Each row below holds a small network's activations on one input, seen along a few directions.
Each table varies a few parts of the input and shows all the possible inputs, shuffled.
A made-up example of a description, with smaller parts first: one of 4 places along a line, together with either a single point or one of 9 places around a ring or (one of 2 separate values, together with one of 5 places around a ring).
Shared parts are said once, and a part with two or three values counts as separate values.
In the rows, 128 means zero.

Other details of the inputs shift rows strongly along two fixed directions, in all tables alike. That doesn't count.

Rows:
x1: [158 171 203 154 105 192 164 119 111 149 105 131 118]
x2: [139 149 193 135 113 138 162 108 113 205  89 172 147]
x3: [ 98 148  76  96 137  95 138  97 149 120 163 134 159]
x4: [ 59 152 107 124 162 128 104 126 149 131 144 145 119]
x5: [ 66 149  83 121 150 134 102 127 164 134 113 118 134]
x6: [135  39 145 157 118  94 129 154 128  56  91 122  88]
x7: [155  42 117 170  96  71 136 157 119  90 104  93 107]
x8: [133 155  67 101 142 108 109 104 152 142 157  97 151]
x9: [115 159 101 105 125 122 114 100 144  94 174 100 147]
x10: [156 166 193 133 110 172 128 124 128 180  52 123 144]
x11: [158  63 154 151 142  94  86 180 124  95  99 140  65]
x12: [136 166  76 102 142 121 131 118 136 138 190 131 117]
x13: [117 168  90 120 136 139 131 119 140 112 199 106 117]
x14: [132  42 153 179 132  90 126 162 118  78 109 126  76]
x15: [148 163 212 132  92 174 147  98 113 135  84 118 142]
x16: [158 178 201 135 117 188 151 137 122 173  89 154 116]
x17: [ 84 130  99  98 169 166  99 141  83 113 180 119 171]
x18: [141 153 210 160  96 140 189  99  98 170 113 128 158]
x19: [186  49 123 160 103  84 112 157 127  86 115  83 103]
x20: [123 160  91 103 156  99 113 104 136 139 187 121 134]
x21: [148 159 174 135 107 158 181 124 120 199  97 181 136]
x22: [136  56 131 155 127 105 130 193 129  98 100 155  57]
x23: [110 157  94 104 156 118  82 114 148 151 166 149 124]
x24: [168 166 190  99 100 152 141 100 121 183  78 157 150]
x25: [110 153  66 120 146 116 155 115 143 136 185 147 132]
x26: [ 99 144  85 120 154  95 136 102 142 140 181 138 149]
x27: [ 93 153  85 137 134 135 156 119 149 114 195 121 133]
x28: [148 149 203 141  86 145 193  93 116 147  98 127 176]
x29: [ 92 161 108  89 151 142  85 120 159 110 129 128 121]
x30: [185  50 111 134 117  83  87 166 134 124  83 127  87]
x31: [104 146  61 115 133  98 130 104 148 146 149 111 159]
x32: [ 88 144  64 112 141 114 105 116 163 156 129 134 148]
x33: [ 64 152 100 105 150 130 107 121 162 109 127 143 135]
x34: [154 140 189 121 115 218 171 149  53 161 116 142 174]
x35: [108 162 110 123 142 119 112 105 136 117 193 100 134]
x36: [ 89 124  92  78 157 168 104 135  97  90 161 116 184]
x37: [150 166 222 155 115 173 147 103 106 156  99 124 134]
x38: [163  58 131 166 108 104  92 160 121  78  88  91  81]
x39: [ 91 128  74  96 152 169  96 142  92 114 148  93 185]
x40: [129 161  80  85 141 103 113  97 144 115 166 124 149]
x41: [140  41 127 179 114  95 120 161 125  79  77 103  91]
x42: [153  41 123 131 112  65 115 163 132 100  88 165  97]
x43: [178 170 183 121 113 169 159 123 119 197 101 167 125]
x44: [137  50 134 174 117 109 144 176 119  74 117 129  58]
Each input here is: one of 4 places along a line, together with either a single point or (one of 2 separate values, together with one of 5 places around a ring).
Changing only the place on the line of 4 turns x3 into x31. The same change can be made to x36. Which row results?
Answer: x39
Changing only the place on the line of 4 turns x5 into x22. The same change can be made to x32. Which row results?
Answer: x21
Which other rows does x38 become when the choice among 2 separate values takes its other values? List them by row number.
Answer: x41
Which other rows does x12 become when the choice among 2 separate values takes its other values? List them by row number.
Answer: x25
A walk changes only the place on the line of 4. It starts at x10 and steps to x29. List the rest of the walk in order.
Answer: x11, x16

Rows:
x45: [110 148 104 120 138 140 124 128 143 135 145 136 122]
x46: [116 141 105 117 135 123 112 110 143 117 138 116 131]
x47: [145 118 146 136 121 127 149 130 110 146 118 142 136]
x48: [142 123 147 130 119 131 137 126 116 154  99 141 139]
x49: [138 111 145 144 119 122 149 128 114 133 116 127 132]
x50: [156 129 150 123 117 129 131 121 120 142 105 136 130]
x51: [111 145 101 127 130 131 136 121 138 124 152 117 137]
x52: [143 134 161 145 119 135 135 130 126 138 111 124 120]
x53: [104 139 115 116 141 158 122 129 111 109 155 113 150]
x54: [102 144 107 123 147 133 121 124 135 136 141 141 126]
x55: [143 123 144 139 110 133 140 129 128 138 101 124 133]
x56: [103 147 115 113 142 128 119 124 142 128 144 141 126]
x57: [147  97 139 129 122 105 136 143 119 119 125 139 121]
x58: [138 133 152 145 115 140 148 132 128 138 106 130 121]
x59: [132 115 157 141 119 122 136 134 131 121 110 136 118]
x60: [150 130 143 127 114 136 140 132 123 152 101 134 135]
x61: [116 145 109 115 143 130 114 119 140 124 148 135 115]
x62: [118 152 104 116 133 137 137 121 134 141 153 130 140]
x63: [128  16  64 141 141  44  89 179 140  36 158 118  69]
x64: [143 117 150 123 116 120 130 131 124 139 104 141 134]
x65: [137 101 142 134 114 108 126 135 129 117 105 128 124]
x66: [151 115 146 144 116 119 137 134 119 127 125 116 124]
x67: [ 95 155 128 118 144 172 118 126 119 119 142 121 143]
x68: [153 107 142 139 117 114 138 127 119 113 124 122 117]
x69: [158 117 146 134 120 122 136 138 116 138 127 129 126]
x70: [113 156 115 119 141 139 114 124 139 141 148 130 124]
x71: [108 159 120 123 136 138 123 107 143 124 143 125 125]
x72: [137 109 142 141 119 121 134 129 122 134  99 127 132]
x73: [155 128 150 128 120 129 127 132 122 149 107 128 133]
x74: [113 149 110 120 133 129 112 116 142 133 138 109 137]
x75: [124 133  97 112 140 116 119 120 132 116 160 127 123]
x76: [102 139 112 111 142 158 108 128 118 113 137 112 150]
x77: [ 95 150 115 131 141 138 127 114 140 133 138 129 132]
What do these inputs look like to the network?
Answer: one of 3 separate values, together with either a single point or (one of 2 separate values, together with one of 5 places around a ring)
Changing only the choice among 3 separate values turns x71 into x68. The same change can be made to x67. Which row results?
Answer: x53
Which other rows does x54 become when the choice among 3 separate values takes its other values? List them by row number.
Answer: x47, x48
A walk changes only the place on the ring of 5. It starts at x48 and steps to x60. List the rest of the walk in order.
Answer: x73, x50, x64

Rows:
x78: [ 74 173  85 122 155 132 118 101 149 139 182 122 133]
x79: [139  96 112 134 133  83 114 122 143  89 129 121 104]
x80: [131  66  77 130 143  89 107 154 128  90 150 134  77]
x81: [ 76 144  45 114 152 102  90 126 171 108 182 101 121]
x82: [128 175 184 135 112 136 172 104 121 171 107 138 163]
x83: [143  81  87 140 140  85 100 160 156  71 149 117  70]
x84: [154 133 156 135 104 119 133 104 135 133 106 117 129]
x85: [151 104 106 128 140 108 105 150 118 122 138 138 103]
x86: [140 144 148 143 127 133 144 134 137 152 120 122 128]
x87: [ 91  54  95 142 160 102  64 183 137  59 122 118  71]
x88: [ 92 192  89 120 151 141 115  96 154 125 176 117 123]
x89: [138 179 174 133  96 163 164  86 126 191  86 132 180]
x90: [173  61 174 141 106 151 151 166  62  93 100 103 134]
x91: [131  98 121 151 123 118 136 134 126 124 126 144 109]
x92: [176  74 157 171 106 114 148 159 107 129  83 140  96]
x93: [120 159 184 113 133 187 112 132 110 158  87 149 147]
x94: [130  82  99 139 127  79 103 139 141 109 129 106 111]
x95: [179 121 225 152  87 132 180 120 113 151  89 148 120]
x96: [102 156  83 124 144 137 124 127 159 132 150 129 133]
x97: [142 143 169 118 111 145 169 118 118 166 115 148 139]
x98: [150 183 173 127 115 172 167 107 108 187 101 138 146]
x99: [ 97 160  55  91 148 121  85 119 157 129 179 123 139]
x100: [156 106 224 154 106 160 130 148 108 118  53 138 102]
x101: [108 189 149 100 135 204 139 104  86 144 159 108 204]
x102: [152 137 153 138 100 123 134 120 140 128 114 120 117]
x103: [ 87 154 102 119 134 135 140 112 150 139 158 143 143]
x104: [186  67 155 139  97  99 136 145 109 133  75 126 111]
x105: [102 184 123 124 135 148 132  86 145 138 165 130 129]
x106: [ 69 171  92 113 146 188 129 113 112 105 177  96 186]
x107: [135  85 102 154 139  90 111 157 128 104 137 117  85]
x108: [ 88 154  56  91 163 113 108 103 153 120 162 122 142]
x109: [171  47 169 159 106 128 133 169  79  54 117  95 110]
x110: [112 174 113 106 146 149 122 100 128 162 164 145 147]
x111: [ 66 154  85 116 158 164 114 118 114  92 192  77 171]
x112: [107 111 135 118 143 156 100 154 122 110  97 134 107]
x113: [100 211 148 116 135 154 153  71 139 184 128 122 185]
x114: [127  96 137 142 124  99 139 142 132 124 137 132 110]
x115: [173  54 149 158 109  88 142 149 116 115  75 139 111]
x116: [145  64  78 116 149  69  88 149 131  93 139 133 106]
x117: [191 122 198 138  80 143 168 134 106 173  64 135 132]
x118: [162 142 159 117 110 133 130 109 116 172 102 134 158]
x119: [ 79 164  74 107 151 102 112 103 163  95 183 124 126]
x120: [112 205 143  95 132 150 145  92 127 177 142 151 182]
x121: [152 132 169 117 116 134 148 126 115 164 124 157 142]
x122: [143  60  63 126 148  81  98 179 144  79 144 123  72]
x123: [ 45 167  91 112 162 174  88 124 151 114 135 132 137]
x124: [142 124 136 141 101 129 140 132 135 144 103 131 132]
x125: [133 148 164 136 106 133 170 115 123 155  99 150 155]
x126: [163 106 122 124 134 115 115 156 129 130 127 140 113]
x127: [138  92 113 120 126  89 134 148 124 107 123 140 109]
What do these inputs look like to the network?
Answer: one of 5 places along a line, together with either one of 2 separate values or one of 8 places around a ring
Changing only the place on the line of 5 turns x100 into x112. The same change can be made to x88. Which row results?
Answer: x98
Changing only the place on the line of 5 turns x84 into x89. The same change can be made to x105. Which row results?
Answer: x91
Which other rows does x87 become when the choice among 2 separate values takes its other values? List them by row number.
Answer: x111
